A small network was shown many inputs. Here are its activations along a few directions, one row for each input.
Each table varies a few parts of the input and shows all the possible inputs, shuffled.
A made-up example of a description, with smaller parts first: line(4) and (point or ring(9) or (values(3) and ring(5))).
Shared parts are said once, and a part with two or three values counts as separate values.

Rows:
row 1: [ 43  -2  -9  14   8   0   1 -11  -1  21  -2  19 -33 -35  26  14 -20 -37
 -27]
row 2: [-22  -4  12 -25 -16   9   6  22  -1 -17 -27  -6  -2 -10 -12 -22  16  19
   7]
row 3: [-30 -19 -13  -9  -9  32  -6  -2   0 -12 -41  -6 -12  10 -34 -25  25  13
  17]
row 4: [-30  14  -4 -13   8 -19  -5   1   5   6  25 -22  21  27 -10  11  13  16
  12]
row 5: [ 36 -13  20  -1  -2   6   7 -14  -6   1  45   9  15 -19  20   5  -5 -26
  -9]
row 6: [ 15  23   0  40   1 -44  -4  18   4  14 -13   2 -13  24   8  26  -7 -12
 -13]
row 7: [ 15  10   9  10 -21  -6 -10  18 -21 -17 -17  11  12 -33  31 -23   5  25
 -13]
row 8: [ 23   1  12  25 -14 -27 -15  25   1  -7 -53  15 -32 -33  14 -15  -4 -11
 -21]
row 9: [ -3 -26  -1 -33  -2  21   6 -25  10  -3  39 -15  14  -5   4   2  -6  -7
   5]
row 10: [-41   8 -21   0  23   9  11 -15   0  -2   5 -12  12  53 -26  13 -12  24
  27]
row 11: [-12 -25 -23 -30  18  51   8 -28  26  14   9  -3  -7   3 -34   3   2  -8
  17]
row 12: [  6  33  19  20   6 -33   2  11 -18   1  30   8  25  19  14  11  -7   6
  -3]
What do these inputs look like to the network?
> values(3) and line(4)
The inputs of row 10 and row 6 match in every part but the line(4) part. If row 11 is changed in the same way as row 10 into row 6, which row does it become?
> row 1

Rows:
row 13: [  0 -28  -4 -24  -1  34   4 -22  -2   0  19 -11   5  -8 -13  -3   5  10
  20]
row 14: [-13 -23  -6 -32  -4  29   9 -22   5  -7   9 -10  -5   4  -9 -19   2  -1
  12]
row 15: [-20   4  25   1  -8   2   4  27  -7 -23 -12  13   8   3 -20 -19   6  24
  11]
row 16: [ 25   8  10  48   8 -35 -20   4  -8  -9   0  18   8  -6  29   3  -4 -13
 -33]
row 17: [-17  -3 -27  -4  10  15  12 -18   1  15   2 -15  -1  29 -15   7   0   2
  15]
row 18: [ 49  -6  13  18  -4 -16  -2  13   8  11 -26  15 -19 -41   3  -6   1 -30
 -15]
row 19: [-10  -2 -25   9  23  26   9 -15  14   6  19   2   1  29 -25  11  -6  -4
  18]
row 20: [ 32   5  21  16  -5 -43  -3  -7 -19  -8  15   1  -4  -7  52   5 -18 -18
 -25]
row 21: [-27  -7 -30   0  14   3   1 -13  11  -6 -23 -12 -10  13 -24   2   2   4
  13]
row 22: [ 42   5   0   5   1   2   9  -5  -6  13   9  25 -15 -44  29  -5  -9 -39
 -30]
row 23: [ 36  19 -10  24   8 -26 -17  16   0  22 -21  17 -16 -30  18  14  -3 -12
 -26]
row 24: [-21  -6   0 -17 -28  20   2  13  11  -5 -33  -8   3   5 -18 -19  10  15
   7]
row 25: [ 43   5   8   7  -1 -18  -5   1  11  24  28  17  -5 -29  28  18 -16 -37
 -28]
row 26: [-15  28  10   4   9  -8  11  17 -14  11  12   4  22  30 -11   7   8  28
  14]
row 27: [-15  -5 -24  -3  21  13  -3  -5  11   6 -14 -15  -8  11 -13  11  -8  23
  23]
row 28: [-21  12 -16  -2  -7  12   2   9   4  15   3 -15   3  33 -18  10  17   6
   3]
row 29: [ 45  26  -1  23   8 -13  -5  16   5  40  10  19 -10 -15  10  13   5 -26
 -16]
row 30: [-15   9  25 -20  -2  12  12   8 -22  -9  22   3  15   0  -1 -14   9  22
  10]
row 31: [ -6 -23  -2 -16  20  16   8 -23  17  -3  35  -9   6  15 -17  15  -2 -13
  23]
row 32: [-19  20  20 -13  16  -4  19   2 -16 -14  30   1  13  25  -1  12  -5   4
   7]
row 33: [ 30   0  26  11 -17 -25 -15 -10 -14 -12   6   9   6 -34  45 -24 -13  -9
 -31]
row 34: [-16  -2   1 -30  -9  14   4  -7   5   3  13 -17  18  17   2  18   8   3
   1]
row 35: [ 27  -4  17  32 -22 -31 -26  19 -17 -27 -30   4  -7 -34  27 -19  -6  -5
 -14]
row 36: [-19 -17  -6 -30  -4   9   7 -22  16   8  29 -18   1  20 -15   3 -10  -9
   7]
row 37: [ 10  18  -1  43   0 -47 -22  15  -3 -11 -27  12 -10 -15  38  -7 -18  -6
 -21]
row 38: [-11 -26  -3  -6   1  32   4  -9  12 -20 -13   4  -6   0 -29  -6  -2  11
  17]
row 39: [-29  20   9   7  11 -22  -6  26  -9  -2 -10   1   6  12 -16   3  13  32
  18]
row 40: [-31  12 -19  -5  -7  -1  -7   9   0   5 -29 -20  -4  16 -11  10  15  18
  10]
row 41: [-18 -34  -2 -17  -5  21   6 -11   9 -14 -32  -9  -3   0 -21 -10   0  10
  14]
row 42: [-14  -1  -5 -29 -27  32   8  -5  -5 -11  10  -7   7   0  -4 -10  20  12
  -5]
What do these inputs look like to the network?
> ring(5) and (values(2) or line(4))
The inputs of row 34 and row 42 match in every part but the ring(5) part. If row 20 is changed in the same way as row 34 into row 42, which row does it become?
> row 33
Which other rows does row 18 become when the values(2) part takes its other values? List them by row number.
> row 35
Start at row 36 and move only the ring(5) part, one step at a time. The first step leads to row 17. Which rows follow, in order?
> row 21, row 41, row 14
Start at row 13 and move only the ring(5) part, one step at a time. The first step leads to row 38. Which rows follow, in order?
> row 27, row 19, row 31

Rows:
row 43: [  1 -27   1 -21  -8  31  11 -16   1  -7  17  -7   8  -3  -3  -5   5  -4
   8]
row 44: [ 28  14  23  35 -15 -52 -22  24 -17  -8 -22  12 -10 -28  32 -11  -1  -9
 -24]
row 45: [-21  21  -1   5   1 -25   0  14  -5   1  -6 -10   4  25  -3   8   2  17
   4]
row 46: [ -3  -4  11 -21   7  15  19 -11 -11  -1  32   1  11   3   0   3  -6  -3
   7]
row 47: [ 13  -4 -16   4  17  15   4 -14  10  25  19   2  -4   4  -9  20   7 -19
   1]
row 48: [ -2  14 -11  22   5  -2  -1  14  11   9 -23   4  -3  19 -17   9   7   9
   5]
row 49: [  1 -30 -20 -14  10  30  -4 -30  16   4   5  -4  -9 -11  -9  -1  -5 -14
   5]
row 50: [-25  11  17  -3  -1  -6   7  13 -15 -18  -8   0  12  18 -12 -13  -1  24
  15]
row 51: [-26  -3   1 -17 -16   6   9  10 -11 -17 -26 -11  -7   8  -4 -14   4  17
   5]
row 52: [-17  -8 -18   0   3   8  -8   0  15  -7 -37  -4 -14   0 -14  -9  -4  12
   7]
row 53: [-1 10 -8 -8  5  3 -5 -8 13 11 30 -4 19  9 -1 10  0  2 -1]
row 54: [ 53   5  20  18  -8 -24 -10   4  -7   7  17  19  -6 -43  40   2  -9 -32
 -32]
What do these inputs look like to the network?
> values(2) and (point or ring(5))
The inputs of row 45 and row 53 match in every part but the values(2) part. If row 50 is changed in the same way as row 45 into row 53, which row does it become?
> row 46
